Each row below holds a small network's activations on one input, seen along a few directions.
Each table varies a few parts of the input and shows all the possible inputs, shuffled.
Descriptions start from the smaller parts, as in this example, which fits no table here: one of 3 separate values, together with either a single point or one of 11 places around a ring or (one of 5 places around a ring, together with one of 6 places along a line).
Shared parts are said once, and a part with two or three values counts as separate values.
In the rows, zero is written as 128.

Other details of the inputs vary at random and push rows far along two fixed directions, the same in every table; ignore that.

Table:
r1: [ 84 118  83 174 154 121 152 175 125 145 134 151 110 122 143 132]
r2: [103 140 147 192 148 125 129 182 105 144 124 162  94 144 126 102]
r3: [174 122 183  48 105 145 118  69 141  92 126  73 150 103 124 134]
r4: [174 109 136  47 113 148 104  63 123 139 129  94 155 106 140 128]
r5: [149 113 139  55 129 152 113  78 132 123 128 102 149 101 145 137]
r6: [104 166  76 151 127 159 143 128 145 110 125 141 132 137 118 138]
r7: [127 182  96 153  91 148 162 116 175  56 138 107 138 150  92 146]
r8: [109 186  87 171 105 128 152 132 173  57 120 120 129 155  78 144]
r9: [122 125 112  77 112 138 123 104 145 108 133 109 155 121 133 154]
r10: [125 140  88 103 109 135 128 128 147 119 128 119 151 132 124 146]
r11: [102 171  34 138 102 139 143 137 186  74 143 107 154 153 107 139]
r12: [138 112 151  47 114 133  86  47 150 142 140  81 169 119 124 147]
r13: [116 137  80 137 125 128 136 138 146 132 124 120 140 121 130 137]
r14: [164  83 196 110 141 110  98 137  79 179 129 127 108 119 148  89]
r15: [137 101 173 160 155 125 143 160  89 158 133 164  91 124 145 104]
r16: [ 95 181  60 147 101 148 143 105 178  82 122 109 161 135 107 160]
r17: [131 159 121  69  94 155 106  67 153 100 116 101 177 125 120 161]
r18: [105 125  88 151 149 119 141 134 133 123 132 159 123 138 132 132]
r19: [172 114 191  67 117 119 108  62 132 104 118  99 150 115 125 131]
r20: [150  73 225  95 153 113 106 147  69 183 119 141 103 103 157 112]
r21: [153 117 152  39 102 142 103  51 138 116 127 101 180 116 145 154]
r22: [110 135 119 179 125 119 150 161 141 100 145 140 114 155 122 118]
r23: [123  92 119 140 158 118 111 160  87 187 137 157 106 129 156  97]
r24: [ 92 157  48 162 106 132 164 121 179  79 142 122 153 142 118 158]
r25: [147 108 159 140 154 105 123 161 102 156 113 143  97 124 127 105]
r26: [113 134  97 117 121 137 126 105 152 103 143 125 152 140 138 133]
r27: [112 161  41 148 117 148 158 148 165  96 138 126 134 141 111 138]
r28: [103 186  91 182  94 133 159 136 174  69 123 108 138 143  88 149]
r29: [110 161  83 133 109 140 136  97 164 101 128 113 159 128 123 156]
r30: [163 113 195  72 102 126 115  83 125 115 126 104 153 121 132 139]
r31: [173 114 190  42 115 121 103  62 140  94 116  76 152 104 120 135]
r32: [169  72 211 102 138 108 102 142  62 197 122 139 104 112 149 104]
r33: [121 126 102 194 118 106 157 178 129 129 137 132 102 137 111 121]
r34: [149  82 178  90 166 140 108 104  78 189 125 155 122 101 175 111]
r35: [104 122  62 178 132 117 149 165 128 148 138 143 116 132 130 128]
r36: [ 99 131  73 138 145 122 142 141 147 105 132 138 122 132 123 138]
r37: [135  85 195 161 158 106 129 156  80 183 123 158  98 110 157 107]
r38: [149 137 153  48 113 149  86  45 140 119 124  93 178 118 145 136]
r39: [130 154 139 146 105 127 139 112 149 101 125 107 140 128 113 142]
r40: [116 162 121 179 126 144 152 156 132 108 124 142 106 141 106 124]
r41: [143  99 212 134 148 118 109 149  70 186 117 163 102 120 150 114]
r42: [166 134 210  58  99 141  93  70 119 123 106  95 157 113 124 140]
r43: [114 140 108 181 130 116 144 191 135 120 136 138 104 149 115 106]
r44: [115 102 158 169 153 107 143 179 103 154 127 143  94 113 139 116]
r45: [109 110 156 140 174 135  95 148  77 196 116 172 109 121 163 101]
r46: [144  95 183 139 147 110 119 182  79 185 119 156  95 120 142 107]
r47: [131 137  92 180 115 126 164 171 134 109 144 133  99 145 104 117]
r48: [134 140 133  86 135 140  99  76 130 127 105 123 150 117 128 137]
r49: [105 111  89 175 178 110 134 192 101 176 120 181  90 132 139 108]
r50: [120 113 138 193 151 104 145 201 102 170 122 153  88 123 132 107]
r51: [160 130 156  41 123 139  87  34 136 122 111 101 171 109 136 144]
r52: [128 158  66 163  95 110 160 140 173  62 139 107 124 157  78 136]
r53: [ 94 149  73 186 147 146 155 162 126 135 137 171 107 143 132 129]
r54: [118 116 156 141 125 110 122 130 137 141 146 114 116 140 105 127]
r55: [128 104  97 135 152 111 123 142 107 160 127 151 111 128 134 115]
r56: [169 129 207  63 109 136  88  62 127 118 121  88 157 118 135 122]
r57: [ 80 152  45 155 124 134 152 155 170  80 149 125 134 151 120 138]
r58: [112 101 154 144 166 126 113 158  71 203 121 186 106 124 165 120]
r59: [149  98 175 150 163 122 131 182  77 186 120 157  82 115 144  91]
r60: [104 105 147 181 160 110 139 202 101 148 139 159  81 136 139  99]
r61: [142 131  91  79  89 134 121  92 149 109 136  99 163 132 120 150]
r62: [118 175  94 163 105 122 153 123 173  60 128 118 132 156  87 145]
Description of these inputs: one of 2 separate values, together with either a single point or (one of 5 separate values, together with one of 6 places along a line).
Changing only the choice among 2 separate values turns r28 into r16. The same change can be made to r43. Which row results?
Answer: r11
Changing only the choice among 2 separate values turns r33 into r35. The same change can be made to r25. Which row results?
Answer: r49
A walk changes only the place on the line of 6. It starts at r47 and steps to r59. List the rest of the walk in order.
Answer: r3, r15, r7, r40
Which other rows does r10 become when the choice among 2 separate values takes its other values? List them by row number.
Answer: r46
Which other rows does r23 become when the choice among 5 separate values takes its other values? List them by row number.
Answer: r4, r35, r55, r61

Table:
r63: [164 131 160  99 134 130 102  81 110 136 110 126 122 123 114 119]
r64: [156  81 212 100 127  98 106 128  88 180 118 110 121 104 142 122]
r65: [157 125 121  93  96 111 114  88 153 103 130  96 148 139  95 134]
r66: [134 114  70 148 137 120 159 160 119 132 141 156 110 136 136 127]
r67: [145 113 221 103 151 140 118 114 107 133 113 131 120 103 146 122]
r68: [ 99 159  92 139  90 126 135  68 182  95 130  85 182 120 123 171]
r69: [159  65 183  90 147 129 101 134  72 193 133 137 118 103 169  92]
r70: [149 182  63 112  79 156 150 107 174  88 117  87 161 121 101 162]
r71: [161  77 177 103 160  95  97 116  81 175 122 145 102 119 137 106]
r72: [ 93 134  94 177 128 106 174 170 159  79 138 133 109 145 103 143]
r73: [125 117 161 113 123 117 144 125 154  80 138 108 131 125 128 141]
r74: [123 141 132 136  81 115 147 139 169  78 146  87 145 138 107 150]
r75: [ 97 101 104 197 176  87 147 203 110 152 125 179  69 135 118 112]
r76: [114 105 145  72 121 138  95 103 122 178 141 110 151 117 144 150]
r77: [110 151 119 203 123 128 161 172 125 126 131 157 102 156 105 121]
r78: [104 138 145 219 143 131 161 202 109 140 140 179  86 154 126 108]
r79: [139 158 112 109  93 160 127 114 141 111 126  88 151 113 121 133]
r80: [163 115 225  94 134 140 108  95  96 139 126 129 122 117 150 116]
r81: [152 122 142  70 111 111  86  96 148 130 124  70 158 117 129 121]
r82: [ 98 183  65 184 117 131 135 166 163 108 125 115 126 148 100 120]
r83: [ 85 126 136 229 182 116 166 217  92 156 118 195  61 133 129 111]
r84: [116 156 102 188 123 117 136 167 128 139 112 138 102 137  91 127]
r85: [140 118 142 120 111 111 139 113 136 101 142 116 130 141 116 133]
r86: [130 115 177  85 149 132  82 109  78 165 107 172 137 129 164 127]
r87: [ 54 132  60 159 153 137 153 166 155 121 155 157 119 145 124 155]
r88: [122 150 125 117 153 139 113 119 144 114 113 117 128 123 126 111]
r89: [156 102 194  97 107 118 120 111 127 120 143 108 140 129 136 123]
r90: [ 95 130 117 135 143 126 134  74 157 109 124 123 157 109 146 157]
r91: [137  79 177  92 183 105  89 134  96 175 118 133 112 105 161  93]
r92: [142 101 179  96 164 158 111 124  86 165 112 137 114  90 163 105]
r93: [145 134 113 109  91 102 119 110 156 109 124  84 144 129  90 145]
r94: [138 144  57  93 102 133 162 105 181  62 129  95 156 121 112 159]
r95: [136 155 151 137  98 130 133 123 136 117 115 103 135 125 104 142]
r96: [107 142 102 172 106 115 170 157 160  61 163 131 118 164 111 136]
r97: [161 106 175  99 136 160 103 116  83 175 121 132 124 106 158  97]
r98: [128 163  52 168 127 149 169 149 135 108 131 156 116 142 118 133]
r99: [141 158 119 115 122 143 104 105 145 119 123 109 146 138 117 108]
r100: [157  84 177  86 152 109  79 117  96 184 126 122 127 121 155  86]
r101: [ 98 129 113 208 184 114 145 195  98 158 111 188  68 130 113 110]
r102: [142 123 115  95 130 115 105 103 145 108 137 104 139 139 130 111]
r103: [169 140 133  59 127 156 127  74 134 112 103 103 154  90 134 143]
r104: [111 112 121 192 128 101 158 186 117 136 143 156  98 154 116 118]
r105: [102 158  79 138 105 132 142  51 181  72 143 108 174 137 126 164]
r106: [149 113 229 126 134 129 108 141  86 176 117 127 113 104 149 116]
r107: [106 174 104 105  87 138 110 112 155  96 108 116 174 141 117 166]
r108: [117 113 182  80 164 132  87 117  89 160  94 166 137 111 164 135]
r109: [140 139  78  88  87 146 140  91 170  60 154  85 159 137 118 139]
r110: [ 86 148 100 170 136 130 125 174 113 140 119 190 126 159 134 133]
r111: [124  94  85 186 156 112 159 208  91 182 135 186  87 135 146 107]
r112: [154 141 146  89 141 141  91  85 125 129 120 113 138 128 133 104]
r113: [ 76 129  71 151 127 139 139 153 144 143 163 152 128 160 126 144]
r114: [141 141 116 111 121 163 128 107 121 110 135 122 129 126 134 118]
r115: [ 78 144  71 206 127 121 154 124 155 121 142 151 141 145 131 146]
r116: [142  93 146  70 136 138 119 108 124 120 130 103 139  98 150 123]
r117: [177 102 170  97 152 145 113 121  70 202 107 155 116  99 160 104]
r118: [142 159 140 121 102 140 140  90 149  80 126 109 139 140 103 142]
r119: [138 167  98 146 105 133 131 111 153  99 120 120 132 147  83 132]
r120: [108 127 102  80 118 146 117  80 148 118 158 118 156 142 130 156]
r121: [155 132  84  95  90 125 140 116 152 115 126  88 156 113 120 151]
r122: [ 92  95  96 208 152 113 153 236  87 184 142 165  76 129 148 102]
Changing only one part turns r119 into r101. The same change can be made to r104. Which row results?
Answer: r72
Changing only one part turns r121 into r66. The same change can be made to r79. Which row results?
Answer: r114
What is each input in this table made of?
Answer: one of 4 places along a line, together with either one of 3 separate values or (one of 2 separate values, together with one of 6 places along a line)
A walk changes only the place on the line of 6. It starts at r66 and steps to r109. List the rest of the walk in order.
Answer: r102, r71, r85, r96
Which other rows does r68 become when the choice among 3 separate values takes its other values? List them by row number.
Answer: r76, r107

Table:
r123: [108 185  65 189 118 148 158 159 154  90 126 139 117 151  98 125]
r124: [164 120 193  93 141 137  88 109  83 182  99 138 128 109 146 109]
r125: [134 147  84 119  86 122 131 117 165 102 135  91 148 140  93 144]
r126: [152  76 193  92 141  99  96 110  97 178 126 119 128 108 151 115]
r127: [140 174 121  99  79 142 115  73 168  88 117  83 167 134  92 153]
r128: [100 120  75 183 141 120 175 191 138 103 145 151  98 141 121 123]
r129: [164 154  90  80  87 144 126  85 168  80 130  73 158 127 103 131]
r130: [134 130 180 109 122 127  99 107 118 152 115 113 145 118 132 132]
r131: [ 75 168  86 199 112 120 161 160 167  68 144 138 121 165  99 146]
r132: [106 116  69  89 136 138 115  94 143 135 136 127 160 121 150 147]
r133: [123 143 149 120 110 139 139  99 152  87 136 116 146 133 122 146]
r134: [150 101 211  91 157 138 110 105  89 153 109 140 119  98 158 116]
r135: [138 115 112 143 136 118 125 170 104 165 123 144 109 130 130 107]
r136: [151  84 185  73 126 109 100  97 114 137 135  99 139 114 141 123]
r137: [ 80 125 102 142 171 144 115 128 107 173 123 179 130 125 164 134]
r138: [120  91 113 198 181 115 152 222  64 196 130 196  58 125 155  91]
r139: [159 136 110  75 104 135 140  89 167  71 138  85 150 126 113 141]
r140: [146 106 183 139 172 138 118 148  60 190 107 174  93 105 160 102]
r141: [ 67 145  95 247 149 104 161 205 127 135 135 182  89 159 117 125]
r142: [114 133  90 138 101 124 162 133 171  72 156 108 138 146 111 145]
r143: [158 123 184  87 142 140 113  92 114 129 115 127 129 112 140 123]
r144: [133 123 127 108 105 115 117 121 143 130 135  92 148 127 119 135]
Changing only one part turns r127 into r125. The same change can be made to r137. Which row results?
Answer: r132
What is each input in this table made of?
Answer: one of 2 separate values, together with either a single point or one of 10 places around a ring
Which other rows does r133 become when the choice among 2 separate values takes its other values? List them by row number.
Answer: r142

Table:
r145: [115 132 125 207 144 113 148 192 101 164 124 172  92 139 129 114]
r146: [143  96 156 101 138 108 115 124 120 128 138 114 123 123 139 112]
r147: [107 187  80 151  84 146 165 114 192  28 141  94 149 148  92 156]
r148: [146 101 167  91 126 107 101 114 126 142 136 101 132 125 126 118]
r149: [146 153 132 120 115 140 132 113 143  94 123 113 139 128 123 126]
r150: [148 105 141  83 120 116 127 105 141 103 142 105 135 128 124 132]
r151: [ 98 162  90 181 114 139 177 156 157  72 143 139 114 149 104 148]
r152: [120 128  96 194 161 122 148 202  99 149 120 168  77 134 126  94]
r153: [122 123  95 188 161 125 157 201  99 151 123 177  74 135 122 103]
r154: [126 152  90 166 126 128 137 166 134 128 121 130 107 140  99 113]
r155: [131  75 127 112 170 131 105 123  83 205 131 162 115 103 176 111]
r156: [143 151  57  36  53 157 137  69 201  61 141  42 206 113 117 179]
r157: [131 106 166 124 136 124 135 130 117 127 131 140 119 126 136 127]
r158: [157 131 125  29  99 160  88  39 135 128 129  93 188 117 140 140]
r159: [160 101 225  92 128 124  98  93  87 172 113 117 131  99 148 127]
r160: [ 97 151  92 179 114 123 162 156 162  71 142 130 124 153 110 133]
r161: [121 122 149  64 147 132  91  60 131 140 108 122 164 100 150 146]
r162: [101 160  90 110 121 142 110  96 155  99 119 126 161 138 122 157]
r163: [121 124 144 151 112 111 135 135 132 124 130 126 130 136 120 136]
r164: [106 147  95 124 135 147 115 122 126 144 126 149 137 143 140 131]
r165: [105 137  74 174 104  97 156 161 163  92 151 117 124 157  98 140]
r166: [131 165  65 163  98 124 152 146 156  95 123 113 127 144  89 135]
r167: [ 78 108  73 184 186 123 149 167 110 175 135 181 103 128 156 122]
r168: [147 112 191 135 154 126 105 148  84 189 113 150 106 116 145 101]
r169: [154 102 187 125 161 131 123 144  79 174 117 163 100 113 153 106]
r170: [148 117 193  83 112 126  99  87 131 129 123  96 151 118 127 129]
r171: [154 107 228  88 136 133  91  97  92 171 115 115 128 101 145 118]
What is each input in this table made of?
Answer: either a single point or one of 6 places around a ring or (one of 4 places along a line, together with one of 5 places along a line)
Which other rows does r148 become when the place on the line of 5 takes its other values? List them by row number.
Answer: r154, r168, r170, r171

Table:
r172: [130 125 116 127 149 130 120 120 126 142 117 127 129 109 139 121]
r173: [175 148 141  44  59 134 124  60 171  68 116  37 189 121 102 148]
r174: [136 158 115  47  85 150 124  64 187  56 129  73 183 126 117 170]
r175: [139 138 120 148 122 123 146 149 132 101 135 126 111 141 114 131]
r176: [108 139  90 155 133 131 123 152 124 143 132 139 115 142 123 114]
r177: [152  76 189  83 162 122  95 105  94 182 129 134 131  97 177 104]
r178: [122 143  95 108 110 138 137  94 169  83 131 100 161 124 138 151]
r179: [128 150 109 103 112 145 108  98 134 119 125 106 147 126 122 133]
r180: [ 95 149  60 204 103 105 170 197 165  85 150 128 109 151  93 139]
r181: [137 108 147 116 154 115 103 120  90 178 106 154 122 114 139 122]
r182: [124 114 155 170 163 119 141 161  97 143 131 161  85 137 132 110]
r183: [138 115 148  94 137 124 106  95 107 150 111 138 144 114 143 141]
r184: [138  90 211 108 153 112 109 112  85 166 119 131 121 106 146 106]
r185: [104 140  86 156 143 127 139 170 140 128 126 143 104 140 113 122]
r186: [104 155 114 194 133 135 152 168 130 112 124 161 101 148 117 122]
r187: [ 85 117 135 222 154 117 137 202 102 173 130 174  92 143 127 120]
r188: [141 123 177 125 146 128 126 119 101 132 121 142 120 120 132 105]
r189: [158 101 149  81 126 140 116  90 119 150 134 114 140 115 137 123]
r190: [124 106 131 123 137 113 119 128 115 147 132 153 131 136 142 127]
r191: [127  90 210 136 158 117 104 142  78 191 113 152 102 108 155 108]
r192: [145 109 149 154 142 115 128 176  98 153 127 153  93 122 132 105]
r193: [132 119 149 101 154 133 108 132 107 159 109 136 120 109 136 122]
r194: [ 94 172  94 185 105 117 154 154 165 113 140 124 133 151 103 147]
r195: [ 89 154  31 196 127 124 166 165 178  83 152 133 124 158 110 127]
r196: [168 125 150  31  85 158 117  33 153  99 127  74 184 106 138 160]
r197: [182 147 160  44  86 138 116  36 166  62 130  60 167 123 109 149]
r198: [125 115 141 104 128 134 107 119 114 146 140 128 138 130 149 120]
r199: [ 98 157  56 197  93 110 171 191 168  79 143 120 118 150  87 135]
r200: [115 123 113 138 135 130 116 143 117 145 144 137 122 143 134 111]
r201: [141 129 179 129 142 135 120 122 108 133 113 150 111 121 137 109]
r202: [102 165  33 173 118 130 157 142 185  79 135 114 131 147 104 133]
r203: [121 105 163 139 140 112 131 130 118 133 134 125 111 128 128 125]
r204: [116 123 137 118 153 135 125 142 111 147 115 145 122 115 141 132]
r205: [144 102 165 114 125 109 119 128 116 137 132 111 117 119 131 129]
r206: [183 122 176  85 114 134 118 116 105 138 107 105 134 118 133 111]
r207: [145 164 149 126 111 135 124 109 141 128 125 118 141 132 121 132]
r208: [125 158 107  90  99 152 114  83 150  95 128  98 165 124 123 150]
r209: [135 100 159  96 157 126 107 137 104 164 127 137 118 122 141 113]
r210: [148 109 132 108 136 137 120 114 110 164 124 129 121 115 132 120]
r211: [132 108 142 124 146 141 131 129  94 171 123 151 120 104 149 130]
r212: [ 84 170  50 159  98 143 152 143 168  76 147 123 141 158 119 151]
r213: [147 130 129 145 117 124 136 162 116 122 126 133 112 128 118 112]
r214: [109 103 112 182 171 100 126 181  85 191 118 188  85 139 138 106]
r215: [148  79 200 109 149 103 110 122  90 169 129 125 107 110 147 115]
r216: [139  87 184  83 159 126 101 134  95 173 127 144 122 112 159 113]
r217: [147 121 132  98 127 144 122  99 116 150 121 123 134 104 132 132]
r218: [145 143 100  72  79 152 140  66 179  74 148  84 176 130 113 157]
r219: [113 154  78 116  95 126 141  97 170  74 131 116 163 148 117 166]
r220: [108 170  93 189 110 145 149 150 157  91 130 137 131 157  95 141]
r221: [ 90 139 119 190 132 120 151 168 139 110 129 154 104 141 116 123]
r222: [121 142  98 126 131 136 135 107 146 105 124 114 150 115 134 142]
r223: [ 97 123  77 190 149 105 144 180 122 145 139 174 103 158 122 120]
What is each input in this table made of?
Answer: either (one of 2 separate values, together with one of 11 places along a line) or (one of 5 separate values, together with one of 6 places around a ring)
Which other rows does r187 become when the choice among 2 separate values takes its other values? List them by row number.
Answer: r220
A walk changes only the place on the ring of 6. It starts at r177 and steps to r178. List the rest of the walk in order.
Answer: r222, r172, r202, r195
